Here are a small network's activations along a few directions, averaged over the inputs that share one value of a field.
Related values have similar rows: they may be neighbours, one step apart, or belong to one group.
In the rows, 500 means zero.
Random noise pushes rows far along 2 fixed directions. That doesn't count. These rows show it; they differ only by the noise:
[487 604 481 514 527 335 423 609 475 506 625 483 362 403]
[431 561 456 632 473 626 679 460 577 509 534 484 539 558]
[587 543 429 590 565 641 716 354 530 565 256 556 458 597]
[330 583 481 639 418 558 602 565 591 469 751 433 562 500]


Field Gagal:
f9: [542 550 442 532 587 455 540 515 502 536 428 497 383 478]
f11: [458 554 387 438 482 650 605 452 538 406 499 516 472 577]
f8: [699 447 509 547 485 344 403 488 449 467 475 496 593 495]
f3: [345 482 477 414 386 625 488 464 538 400 500 508 539 557]
f2: [504 358 595 401 538 609 518 419 547 670 318 607 587 564]
f6: [741 371 564 348 555 435 368 421 383 536 356 568 482 391]
f1: [252 413 515 448 446 813 765 401 651 573 382 518 771 646]
f5: [505 490 589 540 516 289 393 511 489 539 609 419 519 507]
f10: [480 462 473 564 385 521 538 491 485 438 547 450 519 599]
f7: [501 473 670 595 586 445 287 629 395 489 651 508 588 379]
f4: [384 597 448 451 387 369 334 743 495 324 866 363 379 323]
Gagal is arranged as a ring.
Q: Going along Gagal from f3 by way of its neighbour f1, in what order are f8, f2, f7, f4 met?
A: f2, f7, f8, f4
Q: List every value one step from f10, in the order listed.
A: f9, f5

Field Veb:
p11: [442 466 469 327 418 574 532 465 534 496 434 482 523 527]
p6: [393 555 428 374 462 423 420 574 465 379 591 475 291 427]
p2: [774 510 416 625 634 454 587 386 445 601 172 568 346 550]
p8: [242 563 478 541 436 684 687 524 649 508 669 479 586 620]
p12: [356 387 675 451 473 425 307 637 461 517 783 469 596 386]
p4: [472 401 643 477 406 543 364 543 506 476 549 564 696 506]
p10: [633 454 584 612 555 558 572 432 525 612 454 490 641 503]
p9: [596 637 409 433 527 353 457 584 403 411 525 489 262 449]
p1: [550 431 520 614 438 532 513 448 536 461 584 522 729 520]
p3: [252 639 421 693 420 665 664 541 662 421 738 350 542 513]
p5: [405 543 475 664 405 397 452 578 499 371 854 358 557 475]
p7: [422 443 546 367 542 498 472 507 500 592 378 555 547 494]
Each value of Veb is a pair of two hidden parts, and every pair occurs once (2 first parts, 6 second parts).
Q: Changing only the second part turns p11 into p1. p7 has the same second part as p11; what does that change turn p7 into?
A: p10
Q: Changing only the second part turns p6 into p9. p8 has the same second part as p6; what does that change turn p8 into?
A: p3

Field Pek:
b7: [556 565 475 515 520 435 412 577 452 421 556 508 392 453]
b2: [545 532 607 439 548 170 231 700 405 566 701 458 396 320]
b18: [576 503 582 469 580 345 305 592 417 541 567 503 431 370]
b6: [427 390 624 506 477 615 554 418 552 607 409 523 670 568]
b15: [607 503 399 558 515 559 634 357 487 447 312 521 502 589]
b8: [294 478 579 588 329 379 425 656 572 450 959 395 685 446]
b9: [507 562 354 476 463 557 590 450 506 441 449 480 385 566]
b16: [713 415 494 498 531 565 568 321 469 515 246 574 522 581]
b14: [619 348 529 465 476 732 626 314 517 552 187 577 703 655]
b10: [393 621 510 551 506 343 343 699 478 444 816 424 425 354]
b11: [511 468 533 562 471 584 507 512 510 442 577 485 629 469]
b3: [490 398 609 459 477 596 434 470 477 495 472 537 647 493]
b13: [435 606 420 433 482 360 494 579 518 455 596 446 330 483]
b19: [591 539 456 491 549 295 440 546 449 501 454 490 346 494]
b5: [375 418 638 492 477 601 466 528 529 535 659 508 689 469]
b1: [302 613 432 523 450 430 492 641 585 474 741 418 386 451]
b12: [461 599 398 444 498 498 488 568 486 411 549 492 351 434]
b4: [619 428 555 258 579 219 245 537 411 595 358 560 380 425]
b20: [224 623 467 498 413 475 434 681 557 425 869 434 438 368]
b17: [484 533 466 614 549 543 637 466 511 533 444 480 494 560]
Each value of Pek is a pair of two hidden parts, and every pair occurs once (5 first parts, 4 second parts).
Q: Changing only the second part turns b20 into b18. b9 has the same second part as b20; what does that change turn b9 into?
A: b16
Q: Changing only the second part turns b17 into b6. b10 has the same second part as b17; what does that change turn b10 into?
A: b5
Q: Changing only the second part turns b19 into b4. b7 has the same second part as b19; what does that change turn b7 into?
A: b3
Q: Changing only the second part turns b1 into b2. b13 has the same second part as b1; what does that change turn b13 into?
A: b8

Field Ruvov:
v19: [487 535 394 527 370 438 556 475 515 402 565 476 461 547]
v8: [500 395 683 581 510 376 360 536 446 596 630 479 716 464]
v9: [370 538 405 573 436 909 764 379 588 397 440 527 615 622]
v1: [273 620 438 760 484 833 822 535 680 506 666 397 586 576]
v2: [449 527 414 745 336 688 680 453 620 359 691 432 627 615]
v5: [652 454 495 372 500 310 323 471 450 499 493 488 531 482]
v16: [266 655 410 797 385 650 824 515 692 403 834 327 600 593]
v14: [498 390 698 519 577 380 270 591 436 587 605 531 626 335]
v15: [542 423 519 623 414 541 460 508 475 450 605 465 700 514]
v12: [334 359 682 380 413 463 407 567 571 624 711 455 694 513]
v4: [291 418 567 737 346 869 652 464 595 384 734 423 894 565]
v17: [541 392 703 334 614 391 247 580 421 632 465 601 527 369]
v10: [455 618 514 521 485 290 262 710 409 346 854 452 303 291]
v3: [529 355 616 434 542 322 428 528 485 654 437 527 601 529]
v11: [510 392 524 502 447 932 759 308 557 484 273 577 703 599]
v18: [255 589 328 736 323 736 914 407 702 463 631 351 591 696]
v6: [371 528 410 408 408 491 484 517 532 379 574 494 432 536]
v20: [414 675 401 519 589 649 674 508 577 469 363 524 324 551]
v13: [470 619 348 392 549 411 573 498 507 526 394 485 194 518]
v7: [227 461 553 467 249 639 511 581 639 397 867 408 814 537]
Each value of Ruvov is a pair of two hidden parts, and every pair occurs once (5 first parts, 4 second parts).
Q: Changing only the second part turns v19 into v5. v9 has the same second part as v19; what does that change turn v9 into?
A: v11
Q: Changing only the second part turns v18 into v3. v13 has the same second part as v18; what does that change turn v13 into?
A: v12
Q: Changing only the second part turns v16 into v15. v1 has the same second part as v16; what does that change turn v1 into?
A: v4
Q: Changing only the second part turns v14 into v10. v8 has the same second part as v14; what does that change turn v8 into?
A: v2
